These are the activations of a small neural network, seen along a few directions. Each row is one input.
In each table, some parts of the input vary, and every possible input appears once, in random order.
A made-up example of a description, with smaller parts first: one of 5 places around a ring, together with either a single point or one of 11 places around a ring or (one of 3 separate values, together with one of 6 places along a line).
Shared parts are said once, and a part with two or three values counts as separate values.

Other details of the inputs shift rows strongly along two fixed directions, in all tables alike. That doesn't count.

A family of inputs:
r1: [-78   9  42  42 -49  21 -20 -10  19 -24  -8 -49  61 -14  16]
r2: [-45 -31  30  56  31 -73  38 -16   1 -23 -51  49   3 -23 -12]
r3: [-57  -4  40  38 -77  17 -15   7  12 -11  -1 -34  69 -32  26]
r4: [ 21  21 -16 -46 -31  79 -63  15  11  15  39 -61  -5  20  12]
r5: [ -6   3 -35 -43 -22  58 -76  -5  23   7  57 -58 -39  -1  24]
r6: [-13 -31  29  50   0 -59  66  16 -36  -3 -69  29  38 -15 -34]
r7: [ 75   2 -26 -33  29  -9  18   7 -13   9  18  56 -19  21 -11]
r8: [ 26  30 -13 -43 -32  79 -51  31  10  40  33 -69  -8  14  13]
r9: [-44 -58   5  47  10 -76  39 -20 -22 -34 -42  40   4 -27 -20]
r10: [ -8 -25  32  48  -9 -66  71  17 -32   0 -56  46  44 -22 -20]
r11: [ 73   4 -25 -32  38  -4  24  24 -26  28  -9  25 -29  24 -31]
r12: [-55   2  44  38 -78  17  -4  25   5  12 -14 -48  65 -34  22]
r13: [ 38   1 -23 -24  68 -19  -2  -9  10   8   8  47 -62  18  -7]
r14: [ 77   8 -22 -34  28  -9  28  25 -21  33   5  42 -23  18 -15]
r15: [ 40 -26 -48 -33  47 -22  -1 -13 -13  -3  16  37 -61  13 -16]
r16: [ 69  -5 -28 -36  39  -4  12   8 -25   3  -2  33 -26  31 -32]
r17: [ -7   1 -35 -43 -22  59 -75  -6  23   8  57 -56 -40   1  27]
r18: [ 21  22 -16 -46 -30  79 -63  15  11  15  40 -61  -5  20  11]
r19: [-54   3  44  38 -78  16  -5  25   4  11 -14 -49  64 -35  20]
r20: [ 76   3 -26 -33  29 -10  17   8 -14   8  18  54 -19  19 -13]
r21: [ 35  23 -35 -28  65 -21  24 -32   5  -3  18  36 -59  18   0]
r22: [-45 -30  30  56  31 -73  38 -15   0 -23 -51  48   3 -23 -13]
r23: [-78   9  42  42 -49  21 -21 -10  19 -25  -8 -50  60 -14  16]
r24: [-31 -19  30  52  20 -60  55 -18 -17 -35 -49  46  39  -1 -25]
r25: [ -8  29 -10 -34   0  62 -77  -1  46  19  49 -47 -41   5  34]
r26: [-11  51 -22 -38  -4  60 -51 -24  40   8  59 -59 -37   5  41]
r27: [-65 -13  38  35 -68  25 -21   7   2 -16 -21 -56  61 -19   9]
r28: [ 35  22 -35 -28  65 -21  25 -32   5  -2  18  36 -59  19   1]
r29: [ 35  21 -35 -28  65 -20  25 -32   5  -2  18  37 -59  19   2]
r30: [ 53  13 -24 -29  58  -5  13 -11  -7  -4  10  43 -27  39 -20]
r31: [-56  -3  40  38 -77  17 -15   8  12 -12  -1 -35  69 -32  26]
r32: [-13 -32  29  50   0 -58  67  16 -36  -3 -69  30  38 -13 -32]
Each input here is: one of 4 places along a line, together with either one of 3 separate values or one of 5 places around a ring.
The inputs of r16 and r27 match in every part but the place on the line of 4. If r26 is changed in the same way as r16 into r27, which row does it become? -> r29
Which other rows does r9 become when the place on the line of 4 takes its other values? List them by row number. -> r5, r15, r17
Which other rows does r8 become when the place on the line of 4 takes its other values? List them by row number. -> r6, r11, r32

A family of inputs:
r33: [ 24   3 -29 -32  31  14 -20 -13   7  -4  17  -3 -47  13  -2]
r34: [ 46   0 -23 -36   9  16 -11  22  -9  24  16   3 -26  12  -7]
r35: [-55  -8  33  39 -43   1   0  -6   1 -26 -18 -23  54 -19   6]
r36: [ -8 -17  -1  17  19 -41  28  -9  -3  -5 -23  26 -19 -19  -1]
r37: [  8   4  12  16  13 -32  38  -3 -11  -7 -19  35  13  -2  -8]
r38: [ 12 -21   2  12   2 -35  32  11 -23   3 -22  28  13  -7 -21]
r39: [ 44   9 -23 -32  16  22 -11   8  -7  11  16   0 -15  24 -16]
r40: [ 24   5 -35 -33  22   6  -9  -9   0  11  31   1 -42  10   3]
r41: [ 49  14 -22 -31  10  16  -3  19  -3  29  19   6 -19  12  -4]
r42: [-56 -16  33  39 -41   2  -2   9  -3 -13 -30 -32  48 -17  -2]
r43: [ 45  10 -22 -30  16  23 -10   3  -5   4  21   4 -15  25 -11]
r44: [ 42  -3 -25 -35  12  19 -16  17 -11  14  13   0 -23  21 -13]
r45: [ 41  12 -22 -34  15  23  -9  -5   0   0  22   9 -19  23  -2]
r46: [-11  -5   6  18  26 -40  29 -15   0 -10 -24  24 -17 -12  -4]
r47: [ 40  14 -13 -31  26  23 -12   9   0  18   7  -1 -26  24  -7]
r48: [ 44  24 -16 -30  22  22  -4   2   1   9  19   3 -14  26  -4]
r49: [-75  -4  33  42 -25  -8  -2 -19  17 -24 -27 -35  24 -27  16]
r50: [-15  -1   7  -9 -45  44 -45  20  10  19  16 -51   8 -13  18]
r51: [ 11  -7   6  15   7 -34  37   3 -13  -3 -17  38  11  -9  -5]
r52: [-51 -18  29  40 -51  -2  -2   2  -4 -19 -18 -26  53 -20   3]
r53: [-19  -1   0  19  32 -36  35 -24  -6 -16 -19  19  -5   4  -9]
r54: [ 46  17 -21 -33  10  16  -1   5   4  18  25  15 -23  11  10]
r55: [ 27  11 -22 -26  31   7 -21  -3  19  13  32  20 -41   9  11]
r56: [-55  -4  43  43 -40  -2   2  10   5   1 -30 -29  41 -25   9]
r57: [  9 -24   0  13   5 -32  27   6 -25  -7 -25  26  15   2 -26]
r58: [-77 -15  32  46 -25  -7 -18 -18  19 -30 -12 -18  34 -21  11]
r59: [  4 -25   8  16  15 -27  23   4 -19  -7 -34  25   5   3 -24]
r60: [-16   2   2  19  27 -40  37 -19  -5  -7 -15  23  -9  -3  -5]
r61: [-17 -23  -9  15  20 -39  25 -19 -15 -19 -15  21  -7  -1 -14]
r62: [ 29  -2 -31 -34  21   7 -18  -5   5   8  22   2 -51   1   5]
r63: [ 13 -10   5  18   6 -33  38   7 -14   3 -18  33  13  -7 -10]
r64: [ 44  28 -14 -32  16  18   0  -1   7  14  23  12 -21  18   7]
r65: [-12 -30  -5  14  18 -39  17 -16 -10 -22 -24  22 -16  -9 -13]
r66: [-18  -3   5  -9 -42  47 -50  15   9   9  13 -53  10  -3  12]
r67: [  4  -7  12  16  20 -27  34   6 -16  -3 -34  22  11   7 -20]
r68: [-15  29  12  -6 -39  45 -31  14  17  19  19 -52  21  -4  17]
r69: [-15   9  10  -5 -42  45 -39  22  16  25  14 -49   8 -13  23]
r70: [ 10 -18   4  11   1 -35  34  -3 -15  -8 -16  37   9  -8  -7]
r71: [  5   1  11  15  19 -29  36  -8 -12 -16 -23  32  17   5 -12]
r72: [-17  -5  11  22  37 -37  18 -20   7 -20 -16  37  -4   3  -7]
r73: [ 46  10 -20 -32  13  17  -6  24  -4  30  14   4 -26  12  -2]
r74: [ 47   8 -24 -36   8  14  -9   7  -5  10  27  12 -20  11   1]
r75: [-14  30  13  -4 -39  46 -29   9  19  13  25 -48  21  -3  22]
r76: [ 25  15 -32 -29  26   7  -4  -7   6  18  30   3 -43   9   9]
r77: [  7  -4  13  17  15 -31  36  12 -15   6 -30  26   7   0 -17]
r78: [-17   8   2 -12 -46  46 -41   0  14  -4  25 -44  18  -2  22]
r79: [-38  26  13   0 -19  36 -48  -7  39   4  32 -38  -1  -8  32]
r80: [-17  26  11  -7 -33  49 -33   9  16  11  16 -55  24   4  14]
r81: [ 13 -20   3  14   2 -34  33   5 -20  -4 -17  31  13  -6 -15]
r82: [-14 -27   1  19  25 -40   9 -16  -2 -23 -12  39  -6  -1 -12]
r83: [-11 -24   3  18  22 -43  13 -11   0 -13  -9  41  -8 -10  -6]
r84: [-57   4  40  39 -39   0   9 -11  10 -20 -21 -23  52 -17  16]
r85: [-41  14  -6  -5 -23  42 -40 -15  20  -6  28 -57   0  -1  20]
r86: [-17   9   2 -11 -44  46 -43   4  11  -5  26 -45  20  -3  19]
Describe the family of inputs behind these rows. -> one of 6 places around a ring, together with either one of 3 separate values or one of 6 places along a line
The inputs of r34 and r77 match in every part but the place on the ring of 6. If r40 is changed in the same way as r34 into r77, which row does it become? -> r60
The inputs of r75 and r48 match in every part but the place on the ring of 6. If r64 is changed in the same way as r75 into r48, which row does it become? -> r84
Which other rows does r72 become when the choice among 3 separate values takes its other values? List them by row number. -> r49, r53
Which other rows agree with r61 in the place on the ring of 6? List them by row number. -> r44, r52, r57, r65, r66, r78, r82, r86

A family of inputs:
r87: [ 30   0  -1 -19  26  -7  10  25 -14  13 -19  27 -12  19 -14]
r88: [ 17  14  -8 -10  36  -6  29  -6  -4   6   8  30 -12  22  -4]
r89: [-25   2  -8 -15 -17  24 -41  -6  28  12  23 -43 -23 -18  24]
r90: [  2  27  -2  -6   9   2 -15  -6  12  -1  21  -9 -16   3  -1]
r91: [-65 -30  32  43 -58 -14   2  17  -9   2 -21 -41  40 -40   9]
r92: [ 36 -10 -12 -22  10 -12  21   0 -17  13 -16  18 -32  -2  -9]
r93: [ 43  10  -5 -18  23 -10  13  22 -14   2 -18  18 -10   6 -22]
r94: [ 24  -6 -23 -14  38  -6   6 -16 -21 -27  -9   4 -13  29 -39]
r95: [ 24  -4  -2 -23 -16  16 -22  22  -3  -1   6   6   4   0   3]
r96: [ 28   4  -6   2  46  -8   2  -2   9  -5 -12  23 -34   1 -11]
r97: [ 35  -4 -18 -16  15 -13  30  -9 -16   9  -8  14 -29   3   2]
r98: [ 40 -19 -24  -4  10 -11   5  13 -13  13  14  39   1   9 -21]
r99: [-29  25   8  -8 -12  29 -41  -1  24  13  31 -31  -8  10  20]
r100: [ 28 -19 -34  -5  14 -18  18  13 -19  27   6  18 -22  -1 -19]
r101: [-47   7  32  49 -14 -26  42 -12  -2 -25 -23  -2  45 -23  -2]
r102: [-28 -44  28  56  10 -53  26  -9  -1 -34 -47  52  16 -26  -5]
r103: [-21  -2  -7  -4 -13  36 -44   1  26   8  13 -42 -32 -20  30]
r104: [ 31   2 -15 -13  19  -9  21 -10  -5 -11  21  42  -6   9  -1]
r105: [-24  19 -11 -18 -23  23 -29  -6  10  13  34 -42  -9 -15  28]
r106: [ 32 -12 -19 -24  14 -17  15  20 -21  11 -15  18 -28  -4  -9]
r107: [-71   5  36  47 -41   2  17  -5  12 -10 -25 -27  58 -10  23]
r108: [ 23  -3 -11 -11  20 -24  -1  -9   0  -9  21  44 -21   8  -5]
r109: [-71  -2  43  49 -29 -14  -7 -10  25 -20 -26 -32  40 -35   5]
r110: [-85 -13  29  47 -47 -26  -1 -11   8 -13 -11 -31  21 -40  19]
r111: [-31   0  27  47  15 -65  51 -15 -16 -23 -37  32  35 -20 -18]
r112: [ 27   4  -2 -15 -15  21  -7  -7   2  -3  13   3   4   7  14]
r113: [ 14  16  -7 -13  40 -18  13  -6  -6  11   7  31 -13  19  -4]
r114: [ 28  -1   4 -21 -20  21 -16   3   1   1   5   6   0   2   4]
r115: [-46 -41  17  43  20 -47  37 -19 -30 -39 -55  22  30  14 -36]
r116: [ 20  11 -14   1  -2  16  -8  17  -1  21  15 -14   7   3 -17]
r117: [ 44 -20  -8 -14  10 -15   3  18 -17   5   9  35  -3   9 -15]
r118: [ -3   3   3   0  24  21 -26   3  22   9  -2  -1 -26   8  12]
r119: [-11 -13  39  43  -4 -48  54  -4 -20 -18 -63  27  32 -19 -26]
r120: [ -8   8  11 -11 -23  40 -37  28   7  27  20 -40  10  10  10]
r121: [ 26   2 -30 -15  18 -16  35  -8  -9   5   1  18 -23   6   5]
r122: [  0  10 -19 -15  -2  10   9  -8   1   6  24 -12 -19  -6  15]
r123: [ 27  -7 -17   0  27  -7  13  18 -12  30   2  27  -5  22 -24]
r124: [-26 -12 -24 -20 -22  39 -41 -14  -4 -14  17 -61 -12   7   2]
r125: [ -5  24  12 -11 -22  49 -22   0  15  17  11 -40   8  14  25]
r126: [  4  18   8 -10 -27  37 -33  24   7  16  21 -49  13  -2   2]
r127: [-13   2   2 -14 -22  31 -53  -5  34  -3  31 -22  -1  -9  22]
r128: [ 12  -2  -4 -10  46 -16   2  -6  12  10  -4  30 -27  16  -9]
r129: [ 25 -28 -27 -19  24  -6  -5 -18 -21 -33   2  25  -9  28 -28]
r130: [ -2  40  -4  -9 -23  43 -14  -2  21   2  21 -45  15   5  20]
r131: [-38 -15  23  44 -34 -25  32 -11   0 -29 -23  15  54 -17  12]
r132: [ -4  19  17 -17 -27  49 -31   9  13  21   4 -36   4   9  15]
r133: [  7  12  -8 -17  -3   5 -19  -8   4  -3  31  10   4   1  13]
r134: [ 26  26   2 -10  -1  21   4  -5   2   3   2 -17   0   7   4]
Describe the family of inputs behind these rows. -> one of 4 separate values, together with either a single point or one of 11 places along a line
The inputs of r113 and r111 match in every part but the choice among 4 separate values. If r128 is changed in the same way as r113 into r111, which row does it become? -> r109
The inputs of r126 and r91 match in every part but the choice among 4 separate values. If r101 is changed in the same way as r126 into r91, which row does it become? -> r122
Which other rows agree with r95 in the choice among 4 separate values? List them by row number. -> r98, r102, r104, r108, r112, r114, r117, r127, r129, r131, r133
Which other rows does r97 become when the choice among 4 separate values takes its other values? List them by row number. -> r112, r125, r134
